These are the activations of a small neural network, seen along a few directions. Each row is one input.
Each table varies a few parts of the input and shows all the possible inputs, shuffled.
Descriptions start from the smaller parts, as in this example, which fits no table here: ring(8) and (point or ring(11) or (values(3) and line(6))).
Shared parts are said once, and a part with two or three values counts as separate values.
(in the rows, 128 means zero)

Other details of the inputs shift rows strongly along three fixed directions, in all tables alike. That doesn't count.

Rows:
x1: [127 128 128 131 133 118 126 121 126 129 143]
x2: [129 126 125 136 128 121 125 131 122 114 127]
x3: [124 134 135 126 126 123 131 120 118 134 132]
x4: [127 127 134 133 129 129 128 128 120 119 126]
x5: [126 127 126 131 133 131 125 132 121 121 130]
x6: [128 128 124 132 118 126 136 135 113 126 119]
x7: [125 125 137 130 132 129 132 131 123 126 135]
x8: [128 130 138 127 126 125 136 122 122 128 134]
x9: [129 131 130 130 132 116 126 117 125 125 139]
x10: [127 130 138 127 130 125 131 122 123 125 135]
x11: [132 126 128 132 121 128 139 129 117 125 125]
x12: [124 139 125 127 110 143 117 132 132 115 147]
x13: [130 133 122 119 138 130 127 132 120 122 129]
x14: [125 131 136 124 126 127 135 132 118 127 127]
x15: [127 126 132 136 127 129 126 129 118 118 124]
x16: [132 125 125 135 119 128 137 131 115 124 122]
x17: [127 128 129 126 136 129 129 132 123 123 135]
x18: [131 129 122 123 140 130 128 126 124 127 140]
x19: [131 140 119 124 114 145 118 129 131 111 145]
x20: [221 170 151 160 136 133  78 177 193 201  83]
x21: [125 124 132 134 126 131 133 132 119 127 130]
x22: [129 126 128 131 124 124 139 121 119 138 138]
x23: [224 166 156 161 137 123  85 168 202 203  98]
x24: [130 129 120 126 140 129 125 120 122 131 142]
x25: [124 128 128 126 136 128 128 130 125 131 143]
x26: [129 127 138 128 127 128 137 128 121 124 130]
x27: [122 130 122 130 130 129 121 138 117 122 124]
x28: [130 124 130 129 124 128 143 133 120 131 133]
x29: [128 128 138 128 131 128 132 127 123 121 131]
x30: [118  23 115  40 102 128  80  97 182 149  83]
x31: [123 128 126 129 136 127 125 124 123 135 144]
x32: [125 130 124 133 127 120 123 135 119 117 123]
x33: [122 134 126 124 134 124 123 124 120 133 137]
x34: [132 129 131 126 122 124 142 123 120 131 133]
x35: [127 125 130 129 133 122 130 133 127 122 138]
x36: [124 130 133 129 124 129 131 132 116 125 122]
x37: [129 123 126 133 122 130 139 133 117 129 129]
x38: [129 132 130 122 121 123 140 128 118 133 130]
x39: [128 129 126 128 120 127 137 134 114 127 122]
x40: [124 125 133 135 130 131 128 132 121 124 131]
x41: [123 134 135 126 130 123 126 120 119 131 133]
x42: [127 131 129 125 135 126 128 126 124 127 139]
x43: [125 128 135 131 128 126 132 120 121 136 139]
x44: [132 129 130 129 123 123 139 117 119 134 134]
x45: [130 130 131 127 131 117 129 124 127 121 138]
x46: [125 138 134 129 101 142 125 128 130 117 142]
x47: [124 132 137 125 130 127 130 131 120 124 128]
x48: [124 139 134 129 105 142 120 128 131 114 143]
x49: [ 33 173  76 167 165 152 204  96 251 131  69]
x50: [123 130 131 133 126 127 125 133 116 121 120]
x51: [129 137 127 128  97 140 131 129 128 119 142]
x52: [128 126 132 136 123 129 131 130 117 121 123]
x53: [125 127 136 128 127 127 136 126 122 133 138]
x54: [126 131 126 129 129 121 124 134 121 118 126]
x55: [133 127 117 131 135 132 124 130 118 116 125]
x56: [125 123 130 138 124 131 131 133 117 126 127]
x57: [127 139 127 129 106 134 119 129 135 110 146]
x58: [128 127 134 133 125 130 133 128 118 123 126]
x59: [129 122 123 137 120 129 138 135 116 128 126]
x60: [124 134 137 123 129 124 129 126 121 128 132]
x61: [126 134 130 123 130 116 127 128 124 124 135]
x62: [124 125 124 132 134 132 125 136 121 125 135]
x63: [118  14 122  50  87 126  95  98 181 158  87]
x64: [124 133 136 123 125 124 134 126 119 131 131]
x65: [227 171 145 157 140 136  79 173 192 197  81]
x66: [133 126 131 127 123 127 143 129 119 127 129]
x67: [126 126 123 134 131 130 123 134 119 120 128]
x68: [127 131 137 130 131 124 128 115 122 128 136]
x69: [124 128 135 131 132 126 128 119 123 133 140]
x70: [123 134 128 121 134 125 126 130 122 130 136]
x71: [128 130 136 130 127 124 132 116 120 132 135]
x72: [125 128 137 128 131 127 131 126 124 130 139]
x73: [115  19 122  46  95 120  82 104 185 143  80]
x74: [130 125 115 132 137 134 124 134 119 120 129]
x75: [125 134 128 126 131 115 124 121 123 127 136]
x76: [124 129 130 133 122 128 129 134 114 124 119]
x77: [130 126 118 129 138 135 126 132 120 121 132]
x78: [133 132 123 121 139 129 128 122 123 123 136]
x79: [123 132 128 122 134 128 127 136 121 126 132]
x80: [126 124 123 138 129 123 125 135 122 119 131]
x81: [126 125 136 129 128 130 137 132 122 129 134]
x82: [130 127 128 133 130 122 126 130 123 116 129]
x83: [126 131 128 128 135 125 125 120 123 130 140]
x84: [124 124 130 138 128 130 127 133 119 122 128]
x85: [123 131 133 130 128 128 126 132 117 122 123]
x86: [130 128 131 128 132 120 130 129 126 117 134]
x87: [127 125 126 134 131 123 126 133 124 120 134]
x88: [128 132 128 125 122 122 137 122 116 136 131]
x89: [133 129 120 127 137 133 125 128 119 117 128]
x90: [129 130 130 124 122 126 141 133 117 129 126]
x91: [129 131 116 127 134 131 122 134 115 118 122]
x92: [ 42 180  71 164 168 149 200  76 249 130  67]
x93: [129 135 121 121 138 126 123 120 119 129 134]
x94: [131 127 122 124 141 133 129 132 123 123 136]
x95: [123 124 121 135 133 131 123 137 120 124 132]
x96: [134 129 123 123 140 131 129 128 122 119 132]
Description of these inputs: line(6) and (point or (values(3) and line(5))).
Changing only the line(6) part turns x85 into x65. The same change can be made to x68. Which row results?
Answer: x92
Changing only the line(6) part turns x6 into x50. The same change can be made to x63. Which row results?
Answer: x72
Changing only the line(6) part turns x37 into x62. The same change can be made to x22. Which row results?
Answer: x31
Change only the values(3) part in x66. List by row number the other rows that result.
Answer: x28, x90
Change only the line(5) part in x24. List by row number the other rows that result.
Answer: x18, x74, x77, x94
Change only the line(6) part in x86. List by row number the other rows that result.
Answer: x17, x26, x29, x66, x96
Change only the line(5) part in x16. List by row number the other rows that result.
Answer: x11, x34, x44, x66

Rows:
x97: [135 126 125 128 131 133 114 131 143 124 125]
x98: [139 130 121 125 119 137 122 124 138 133 123]
x99: [132 121 125 130 126 135 125 138 132 137 114]
x100: [184 166 155 143 119 122 114 163  37 121 193]
x101: [ 82  94 110 103 138 110 154  98  87 104 142]
x102: [133 120 131 134 120 133 129 133 134 136 115]
x103: [134 124 132 127 116 131 131 132 142 138 128]
x104: [133 128 139 130 118 124 123 125 141 129 121]
x105: [ 77 101 112 102 126 124 139 113  95  80 142]
x106: [132 119 131 129 149 112 122 123 136 143 123]
x107: [ 89 238  95 204 168 144 207 128 146 102 127]
x108: [134 125 128 124 143 110 125 121 132 146 117]
x109: [133 127 126 125 117 136 126 132 141 139 131]
x110: [132 124 127 128 134 129 116 138 141 124 120]
x111: [133 123 137 120 150 122 126 121 138 145 127]
x112: [130 127 137 129 120 128 122 130 146 132 131]
x113: [139 124 120 127 127 135 123 133 139 129 122]
x114: [ 82  95 118  97 141 123 157  99  91 106 149]
x115: [135 124 131 131 118 131 130 130 132 136 112]
x116: [132 123 130 127 146 110 121 122 134 143 120]
x117: [137 132 123 123 125 130 118 129 139 126 118]
x118: [137 126 121 123 127 130 126 138 135 129 113]
x119: [134 130 124 122 127 127 120 137 137 127 113]
x120: [132 132 135 123 113 126 125 128 141 135 124]
x121: [133 123 140 133 121 126 123 127 143 129 124]
x122: [131 126 127 129 119 136 121 131 143 138 133]
x123: [137 121 135 132 117 129 132 129 139 134 122]
x124: [135 129 137 127 114 124 127 125 139 132 118]
x125: [184 155 165 156 124 117 116 163  39 115 190]
x126: [133 129 126 129 126 136 113 125 144 128 130]
x127: [135 130 124 125 128 130 114 130 141 123 121]
x128: [132 119 132 137 122 133 124 133 136 135 118]
x129: [132 123 133 131 118 131 126 131 144 136 131]
x130: [129 129 131 127 121 133 117 129 145 134 133]
x131: [130 122 137 135 124 130 120 131 138 131 118]
x132: [187 157 151 150 134 123 106 168  38 110 190]
x133: [133 133 125 126 123 133 112 124 142 128 126]
x134: [138 125 131 117 143 123 135 120 132 150 120]
x135: [129 133 130 124 118 131 116 128 143 134 130]
x136: [132 128 134 129 117 128 124 129 133 133 111]
x137: [ 78  98 110 105 119 131 149 112  86  91 136]
x138: [133 128 136 117 147 120 125 119 136 145 123]
x139: [ 85 236 109 208 158 138 217 123 146 107 126]
x140: [130 129 128 126 123 130 120 135 132 134 110]
x141: [130 127 136 132 121 128 119 130 136 131 114]
x142: [ 79  89 112 109 143 112 149 101  91 103 148]
x143: [135 128 132 124 113 129 131 129 140 137 124]
x144: [130 120 126 134 128 135 121 138 134 135 117]
x145: [135 129 135 115 143 120 129 119 133 147 120]
x146: [134 121 123 130 132 132 120 140 139 128 120]
x147: [ 81  95 107 104 125 129 148 117  93  86 142]
x148: [ 80  94 118 100 144 123 153  99  93 105 151]
x149: [135 125 122 131 124 138 117 127 142 132 130]
x150: [131 135 129 121 114 131 121 128 141 136 127]
x151: [136 117 125 128 145 115 131 125 132 149 121]
x152: [128 123 131 132 130 132 117 136 136 131 116]
x153: [135 134 124 123 119 133 116 123 139 131 123]
x154: [128 128 130 129 127 130 116 135 134 131 113]
x155: [137 127 121 128 122 138 122 127 140 134 127]
x156: [130 131 136 126 117 126 121 128 144 132 127]
Changing only one part turns x154 into x99. The same change can be made to x133. Which row results?
Answer: x155
What is each input in this table made of?
Answer: ring(6) and (values(2) or ring(8))
Change only the values(2) part in x142. List by row number the other rows that result.
Answer: x148
A walk changes only the ring(8) part. It starts at x117 and steps to x119. List the rest of the walk in order.
Answer: x140, x136, x124, x120, x150, x153
List by row number the other rows that have the ring(6) part in common with x137.
Answer: x98, x100, x101, x107, x115, x118, x134, x139, x143

Rows:
x157: [132 129 131 124 135 126 121 128 128 126 130]
x158: [129 123 139 131 126 126 130 126 126 137 132]
x159: [130 125 132 130 131 126 124 134 124 127 122]
x160: [136 123 121 130 132 132 126 132 122 128 123]
x161: [131 130 134 131 107 138 126 131 133 126 138]
x162: [129 124 137 130 130 124 127 126 129 135 136]
x163: [133 126 127 125 137 128 121 132 129 124 130]
x164: [132 125 135 127 132 127 127 124 131 134 139]
x165: [130 121 129 135 131 127 123 134 123 127 122]
x166: [133 130 131 124 133 124 121 123 128 129 132]
x167: [132 128 122 123 134 130 123 134 125 130 129]
x168: [131 130 126 122 132 128 123 131 125 132 129]
x169: [135 130 128 124 128 128 128 124 123 133 126]
x170: [131 135 130 128 108 136 120 130 130 121 130]
x171: [130 125 130 129 134 124 121 134 127 126 126]
x172: [132 123 136 128 124 126 135 128 126 137 131]
x173: [136 128 128 124 126 125 132 124 125 135 130]
x174: [132 133 131 129 106 133 124 130 133 123 135]
x175: [130 133 130 128 110 137 119 135 130 118 128]
x176: [ 43  64  95  72 118 129 147  77 124  92 126]
x177: [133 124 119 128 134 131 121 134 124 130 128]
x178: [133 128 132 125 126 123 130 127 123 132 124]
x179: [ 82 202 107 186 142 143 185 134  92  73 161]
x180: [133 124 128 127 129 127 129 136 123 128 122]
x181: [131 122 126 134 134 125 120 134 126 126 126]
x182: [129 127 135 128 129 124 124 131 123 129 122]
x183: [103 156 106 151 142 140 158 117 231 157  60]
x184: [134 123 124 131 137 129 120 131 128 124 130]
x185: [129 129 136 128 128 123 124 125 123 132 124]
x186: [134 121 125 132 129 127 128 136 122 128 122]
x187: [130 129 133 127 131 121 121 125 126 130 128]
x188: [134 128 127 123 130 129 128 129 123 130 124]
x189: [131 131 127 129 112 139 120 139 131 116 128]
x190: [131 126 130 125 130 130 129 126 128 140 138]
x191: [134 129 132 124 131 122 125 123 131 130 136]
x192: [131 127 134 128 129 119 125 125 129 132 133]
x193: [134 125 132 126 127 131 134 125 125 138 133]
x194: [134 127 132 126 123 121 133 127 125 134 128]
x195: [129 128 133 127 133 123 121 131 126 128 126]
x196: [135 126 124 125 132 131 128 133 123 129 124]
x197: [133 130 127 122 129 125 127 125 127 136 135]
x198: [130 127 136 129 126 120 128 125 126 134 129]
Changing only one part turns x175 into x179. The same change can be made to x195. Which row results?
Answer: x181
Changing only one part turns x189 into x170. The same change can be made to x196. Which row results?
Answer: x169
What is each input in this table made of?
Answer: line(6) and (point or ring(6))

Rows:
x199: [112 153 133 127 135 129 146 114 116 125 153]
x200: [113 139 134 146 143 113 149 119 107 121 135]
x201: [147 115 140 115 101 128 100 133 115 133 148]
x202: [155 112 137 111 106 129 109 129 113 135 146]
x203: [137 116 139 108 120 121 116 123 130 146 140]
x204: [156 105 127 108 132 123 105 140 106 131 135]
x205: [103 150 120 134 152 125 154 124 122 120 122]
x206: [ 76  73 102  95 143 125 130  87 199 132  80]
x207: [108 152 114 136 129 127 159 116 132 124 143]
x208: [134 124 147 129 133 114 134 124 105 130 152]
x209: [136 112 136 111 129 118 115 131 118 142 118]
x210: [120 124 121 120 150 128 128 128 138 132 118]
x211: [101 145 126 149 122 135 153 129 132 105 130]
x212: [112 152 128 139 115 129 139 126 123 104 152]
x213: [107 147 110 140 137 124 158 123 121 120 121]
x214: [178 214 135 178 143 138 138 144 191 179 112]
x215: [148 111 139 117 106 122  99 144 109 120 126]
x216: [120 126 113 131 131 136 114 135 147 112 122]
x217: [138 101 147 121 129 115 119 123 124 143 129]
x218: [129 130 130 132 118 127 119 139  97 117 133]
x219: [117 140 120 141 131 124 155 128 105 120 132]
x220: [157 105 129 112 129 132 101 140 106 125 132]
x221: [117 138 126 144 128 137 154 128 109 115 137]
x222: [139 112 129 117 123 131 100 141 132 115 123]
x223: [107 143 116 148 130 135 159 123 121 115 121]
x224: [100 146 104 147 144 140 136 130 130 107 132]
x225: [108 144  99 140 152 132 148 126 127 115 133]
x226: [149 107 143 121 103 124 103 143 110 121 128]
x227: [108 145 120 143 128 139 163 121 129 117 134]
x228: [218 171 145 161 138 136  96 168 176 183  86]
x229: [147 105 146 113 123 117 111 136 102 143 130]
x230: [133 129 142 130 109 129 126 139 110 111 149]
x231: [120 124 130 130 140 113 131 117 134 135 114]
x232: [136 122 137 114 105 137 105 122 132 133 138]
x233: [125 124 124 125 123 129 145 124 140 137 126]
x234: [119 144 116 132 142 125 150 129 106 114 130]
x235: [135 107 138 124 109 134 113 136 126 133 125]
x236: [154 102 140 114 115 124 117 137 106 140 136]
x237: [108 144 101 144 149 141 145 126 128 109 131]
x238: [118 122 134 126 133 128 140 125 136 141 121]
x239: [134 131 142 126 130 111 127 118 108 131 158]
x240: [132 128 143 122 129 123 136 132 103 133 150]
x241: [111 146 121 139 133 133 137 133 109 105 129]
x242: [146 106 140 122 106 127 103 141 105 131 128]
x243: [136 111 138 120 107 134 115 134 130 134 131]
x244: [113 147 124 138 130 130 137 136 114  96 130]
x245: [119 152 125 133 124 139 146 115 116 115 150]
x246: [151 114 152 108 122 115 104 114 115 141 151]
x247: [180 182 130 179 171 128 112 148 214 187  86]
x248: [ 91  56 100  82 115 143 102 103 211 137  66]
x249: [120 139 131 124 109 137 124 118 151 119 133]
x250: [ 74  75  92  91 140 135 128  95 198 137  83]
x251: [152 106 145 112 137 109 105 129 104 134 130]
x252: [107 147 112 144 134 133 155 123 121 113 119]
What is each input in this table made of?
Answer: line(6) and line(9)
Changing only the line(6) part turns x248 into x220. The same change can be made to x243. Which row results?
Answer: x227
Changing only the line(6) part turns x202 into x212. The same change can be made to x228. Which row results?
Answer: x244
Change only the line(9) part in x225. List by row number the other rows that result.
Answer: x204, x207, x213, x214, x219, x233, x234, x236
Change only the line(6) part in x226. List by row number the other rows that result.
Answer: x200, x219, x223, x229, x242

Rows:
x253: [156 104 130 100 105 129  85 138 102 121 138]
x254: [107 143 115 143 147 118 154 126 112 112 126]
x255: [102  84 115 103 133 124 123 103 170 130  86]
x256: [102  99 120 110 121 126 146 106 154 138 101]
x257: [136 131 146 130 131 113 131 124  94 121 147]
x258: [101 150 132 142 142 118 152 115 119 117 141]
x259: [116 153 115 143 155 128 148 129 100 112 154]
x260: [147  96 152 100 120 114  96 127 106 139 147]
x261: [ 94 128 117 128 149 126 137 116 138 118 122]
x262: [121 152 111 143 155 132 152 126 100 112 155]
x263: [102  85 119 101 116 118 135 100 171 141  93]
x264: [133 133 142 124 134 120 126 127  98 127 159]
x265: [138 142 138 126 109 133 125 133  97 113 154]
x266: [197 155 158 155 110 137  96 163 159 165 118]
x267: [101 114 112 106 103 138 127 104 163 125 112]
x268: [153  89 137 104 121 125 107 142  89 139 124]
x269: [152  91 138 118 102 130  88 147 101 118 137]
x270: [154  89 137 104 123 118 105 139  92 135 126]
x271: [115 164 118 145 131 138 143 135 100  95 146]
x272: [160 221 128 195 147 143 144 169 157 136 118]
x273: [ 95 127 118 130 148 121 139 115 137 116 118]
x274: [104 147 124 142 134 131 169 123 107 126 131]
x275: [147 144 120 154 125 148 116 143 230 162  65]
x276: [144 107 145 126  96 130 106 138 104 121 147]
x277: [103 147 117 137 155 128 145 123 117 113 140]
x278: [199 158 155 146 109 136  97 165 160 166 118]
x279: [101 103 114 106 128 129 137 102 162 138 120]
x280: [105 129 111 125 137 132 155 105 140 127 138]
What is each input in this table made of?
Answer: values(2) and (line(5) or line(9))
Changing only the values(2) part turns x258 into x273. The same change can be made to x276. Which row results?
Answer: x269
